Each row below holds a small network's activations on one input, seen along a few directions.
In each table, some parts of the input vary, and every possible input appears once, in random order.
A made-up example of a description, with smaller parts first: one of 4 places along a line, together with either a single point or one of 11 places along a line or (one of 3 separate values, together with one of 8 places around a ring).
Shared parts are said once, and a part with two or three values counts as separate values.

Table:
R1: [-12  26  -3   9  29  10 -14  44 -12  -2   0  42]
R2: [-29  27  39  22  -8  26 -27 -26   0   4  -9 -11]
R3: [ 41 -22 -63 -42  -8   1  48 -75  12 -12 -35  53]
R4: [  2  50   4  16   1  11   9  27 -23 -20  20  29]
R5: [-39  18  35  36  -3   8  -5 -24 -14  -3 -12  17]
R6: [  7  23  -6  30 -17  -7  14  41 -40 -11  24  13]
R7: [-14   5   9  52 -39  -6  10  16 -13 -24  11  12]
R8: [ 35  31  25  -2 -15  21 -13  41  -8  -4  33 -13]
R9: [-20  29  31   4  23 -12 -46 -10   3  14 -21 -10]
R10: [-13 -15 -59 -25  37   1  98 -53  55  -6  -9 -21]
R11: [ -9  41  23  23 -26  29 -17   1  18 -25   9   1]
R12: [ 55 -61 -60 -53 -35 -11  34 -60  11   7  -7  20]
R13: [ 49 -52 -75 -26 -24 -16  52 -62  -3  -4 -30  37]
R14: [ 70 -41 -40 -66 -30   8  30 -59  28   8 -26  13]
R15: [ -7   0  56  19 -18  19 -26 -11   1  13   1 -26]
R16: [ -6  -5 -53 -46  27  17  79 -52  69   5 -10 -48]
R17: [-31  20  28  19  28 -30 -24  -8 -11   6 -23  18]
R18: [ -1  35   0  -6  24  27 -36  43   2   5   3  15]
R19: [ 48 -13 -57 -63 -18  16  29 -74  27  -1 -36  27]
R20: [-25  -7  17  33  11 -47 -19   6 -27  15 -19   2]
R21: [-16 -16  30  11   5 -40 -40   5 -15  24   6 -16]
R22: [ 13  13  40  20 -37  21 -17  16  19 -16  19 -14]
R23: [ 17  13   7   7 -23   0  -7  41 -27  -2  50  -5]
R24: [  2 -54 -56 -36  11 -10  85 -37  53  12  18 -54]
R25: [-23 -17   1  11  24 -28 -28  35 -42  -4 -19   9]
R26: [ -5  -4  22  29 -45   0 -10  16   0 -15  37  -6]
R27: [-25 -18  38  28 -26  -2 -20 -11 -18  14  18 -17]
R28: [ 16 -34 -35 -50  15  10  80 -37  71  14  -1 -62]
R29: [  2 -10  -1   0   5  -1 -30  57 -16  16  30   8]
R30: [-29  10  12  -3  41 -11 -32  22 -26 -13 -24  25]
R31: [-18  18  15 -17  36   7 -55  21 -11  -5 -21  -3]
R32: [  2   1  48   2  13 -19 -45   5   4  22 -10 -25]
R33: [ 21   8  17  -9  13  20 -36  57   3  14  13  -1]
R34: [ -4 -44 -71  -7  22 -15 102 -40  39   1  -4 -38]
R35: [-19  32  19  38 -21  11   5   2   3 -33   7  28]
R36: [-33  -8  25  50 -20  -9   0 -10 -31   6  -7   1]
R37: [  4  -9  32 -20  26   0 -54  35 -11   3 -10 -18]
R38: [-14 -27  14 -11  18 -21 -49  35 -30   5   7  -9]
R39: [ 13  59   8   1  -4  28 -13  27  -9 -13  23   2]
R40: [ -7  -1 -14  22  11  -8 -10  57 -29   7   4  26]
Changing only one part turns R9 into R21. The same change can be made to R2. Which row results?
Answer: R27
Changing only one part turns R32 into R17. The same change can be made to R28. Which row results?
Answer: R10
What do these inputs look like to the network?
Answer: one of 5 places around a ring, together with either one of 2 separate values or one of 6 places around a ring
Which other rows does R40 become when the place on the ring of 5 takes its other values? List them by row number.
Answer: R1, R18, R29, R33
Start at R20 and move only the place on the ring of 6, one step at a time. The first step leads to R25. Which rows follow, in order?
Answer: R40, R6, R7, R36

Table:
R41: [ 16  52  31  16 -14  25 -40  59 -15 -14  27  15]
R42: [ -99   16   70   52   44    8    6   22   49   12   22 -104]
R43: [ -4  29  30  55 -38   1 -27  36 -46 -16  22  41]
R44: [ 17 -37 -49 -41  28 -21  17 -30   3   9 -40  23]
R45: [ 22 -31 -32 -19 -23 -13  18 -68   0  -6 -36  38]
R46: [ 34 -18 -52  -2 -47   5  52 -37  -7 -24   0  43]
R47: [  7   9  33  -6  12   0 -61  61 -22   7  16  -7]
R48: [ 46 -37 -49 -58   5   4  19 -12  21  13  -6  -2]
R49: [ -48  -18   -6   -2   36   -8   99  -56   84   21   12 -115]
R50: [-17  16  47  37 -16 -11 -59   3 -47   1 -15  31]
R51: [ 51   5 -50 -42 -20  34  42 -17  22 -13  10  20]
R52: [-26  12  28  10  33 -22 -64  39 -44   9 -13  17]
Changing only one part turns R48 into R47. The same change can be made to R45. Which row results?
Answer: R50
What do these inputs look like to the network?
Answer: one of 2 separate values, together with either a single point or one of 5 places around a ring

Table:
R53: [ 24 -15 -17 -31 -17  13  25 -40  39  -9  -3  -9]
R54: [-11  11  13  35 -28   5  -5  11 -33 -18  17  23]
R55: [  7  -2   6 -27  24   7 -42  14  -7  18 -13   6]
R56: [ -3  13   0  35  -9   1  -1  40 -18 -15  18  29]
R57: [ 25  -8 -44 -32  11  -2  46  -9  14  -5   3  -8]
R58: [ 11  27  29  11 -35  23 -25  14   0 -19  10   7]
R59: [  8  24  32  32 -37   6 -10  -1 -19  -5   8  16]
R60: [  1  -8  21   5   1 -20 -34 -24 -18  16 -27  11]
R61: [  1   1  -6 -22  33 -23 -26  23 -21   7 -12   9]
R62: [ 11 -26 -49  -7   3  -7  52 -11  15  -3  -8   5]
R63: [ 29 -12 -29 -40   3  25  31 -17  28   7   3  -8]
R64: [  0 -28 -40  -7 -16  -5  44 -41   5  -5  -4   1]
R65: [ 10  33   0  11  -3   4  -9  42 -19 -14  28  13]
R66: [-74  31  29  34  42   6  32 -19  39   1  -6 -53]
R67: [-13 -18  -7   1  25 -28 -19  22 -20   8 -22  25]
R68: [-20 -21   3   4   9 -22 -26  -9 -33   4 -20  18]
R69: [-46 -12  48  20  25  -8  -1  34  30  24  35 -96]
R70: [  6  -6  20 -16   6  -1 -47  -9   0   0 -24   2]
R71: [ 14  31  12   3 -15  32 -23  35  -6  -1  23  10]
R72: [ 19 -16 -20 -10 -23  -6  37 -55  22   8  -7  -2]
What do these inputs look like to the network?
Answer: either one of 2 separate values or (one of 3 separate values, together with one of 6 places around a ring)

Table:
R73: [ -39   78  108   59   -3   23 -107   68  -37   -8   16    9]
R74: [ 29   0   0 -24 -15   7 -30 -36   1  -5 -36  39]
R75: [-23 -48   5  -4  13 -37 -17 -38 -18  23 -32  -6]
R76: [  1 -37  -8  14 -22 -32  -3 -40 -23  -3 -31  36]
R77: [-10  21  10 -20  34  16  17  -8  52   9   0 -51]
R78: [ 48 -23 -12 -11 -54  12  17   0  12  -8  29  -4]
R79: [ 43   3 -38 -13 -14  -3   0  23 -36  -6   8  52]
R80: [ 28 -43  -7 -41   5 -15 -37  12 -17  24  -4  -4]
R81: [-38  -9 -29  17  33 -19  22   1 -16  -8 -20  25]
R82: [-40 -15   1  18  26 -23  45 -12  29  13   4 -55]
R83: [ -7  -3 -26  24  -7 -25  20 -27 -37 -10 -20  52]
R84: [-41   0 -20  32   7   3  63  -8  20 -12  10 -16]
R85: [-70  43  97  97 -11 -18 -84  64 -62  -6  21   4]
R86: [-12  37 -11  -7  14  42  35  -4  42 -16   6 -13]
R87: [ 14 -19 -20 -34  44 -23 -17  48  -7  17   2 -12]
R88: [ 19  44  -8  -2 -27  35  33 -33  20 -20   6  13]
R89: [ -2 -28   0  28 -47 -10  37 -50  11  -9   0  -6]
R90: [ 12  -4 -41 -20  26   3   1  50 -15  -6   8  26]
R91: [ 27   9   9 -10 -40  29   9 -46  34 -13  -5  -2]
R92: [ -8  13   1 -35  59  -7 -23   2  16  12 -32 -11]
R93: [ -18   47   88   61  -15    7 -100  113  -60   -2   45    3]
R94: [-10   7 -17  37 -34  -4  61 -36  -3 -16  11   9]
R95: [ 40  12 -28  -1 -40  18  41  13  -2 -14  39  11]
R96: [ 22  35 -17 -14  -1  14  -7 -23 -14 -13 -26  54]
R97: [ 10   5 -31  -7   1  25  42  41  19 -11  39 -15]
R98: [ -9  28 -20 -21  40  20  -6   5   7 -12 -25  28]
R99: [-37 -24  -8   3  51 -45   4  -2  -7  16 -27 -14]
R100: [  6 -11  13 -41  20   2 -44 -34   6  19 -37  -3]
R101: [ 11 -10 -10 -20  20  -1  24  38  28  13  34 -53]
R102: [ 50 -32 -21 -23 -29 -10 -23  10 -21   1  -3  37]
R103: [ 26 -34   2 -26 -18   7   3   1  17  19  28 -45]
R104: [  4  -2  22 -26  -4  24  -5 -44  41  15  -6 -43]
R105: [-25 -40  13  12 -11 -15  23 -48  18  19  -1 -47]
What do these inputs look like to the network?
Answer: one of 3 separate values, together with either a single point or (one of 2 separate values, together with one of 5 places around a ring)
Changing only the choice among 3 separate values turns R97 into R86. The same change can be made to R87. Which row results?
Answer: R92
List by row number the other rows that have the choice among 3 separate values in common with R82.
Answer: R75, R76, R81, R83, R84, R85, R89, R94, R99, R105
Which other rows does R100 become when the place on the ring of 5 takes its other values? List them by row number.
Answer: R74, R92, R96, R98

Table:
R106: [ 26 -37 -37 -27  -9 -15   5 -39 -11   2 -31  37]
R107: [-12 -24 -11 -23  34 -21  21 -30  25  21 -18 -37]
R108: [ 18 -26 -31   1 -34  -5  37 -44   0 -10  -9  25]
R109: [-21 -13  -6   4   9 -10  52 -36  34  10   5 -50]
R110: [-53  47  59  65  21 -12 -72  82 -59  -8  10  25]
R111: [ -9  30  76  41 -12  -2 -96  92 -53   5  35   1]
R112: [-31  53  81  43  -7  15 -79  32 -25  -5   2   7]
R113: [  7 -26 -30 -37  18  11  17  -9  30   2 -11 -11]
R114: [ 34  11 -35 -14 -20  13  50 -18  15 -10  13   7]
R115: [ 42   0 -41 -43   6   2  17 -14   5   1  -9  19]
R116: [ -1 -14 -25  -9  -7  22  49 -15  40  -8  12 -23]
What do these inputs look like to the network?
Answer: either one of 3 separate values or (one of 2 separate values, together with one of 4 places along a line)
Which of the alternatives is R111?
Answer: one of 3 separate values

Table:
R117: [ 22   0 -32 -27 -15  40  96 -29  82  -4  39 -71]
R118: [ 16  20  59  46 -69  -1 -80  -2 -64 -13  -7  65]
R119: [ 38 -27 -73   1 -22 -31  22  11 -64 -18  -8  93]
R120: [ 75 -21 -77 -47  -8  -4   0  47 -41 -10   6  75]
R121: [-19 -10 -29  21 -29  17 119 -65  65 -13  24 -52]
R122: [ 54 -36 -62 -93  20   7  26 -72  44  12 -47   9]
R123: [-34  71  59  29  36  25 -64  92 -17  -5  26  -9]
R124: [  14  -44  -58  -43    6  -17   48 -109   22    4  -63   26]
R125: [-92 -27  50  43  51 -41   1   0  16  28  -3 -85]
R126: [ -53  -17   46   -5   64  -17  -22   36   34   39   14 -104]
R127: [  51   27   55   -3  -55   25 -103   32  -43   -6   10   45]
R128: [-71  64  62  77  22  -2 -42  57 -35 -15   9   9]
Changing only one part turns R117 into R121. The same change can be made to R123. Which row results?
Answer: R128
What do these inputs look like to the network?
Answer: one of 2 separate values, together with one of 6 places around a ring
Which other rows does R119 become when the choice among 2 separate values takes its other values? List them by row number.
Answer: R120
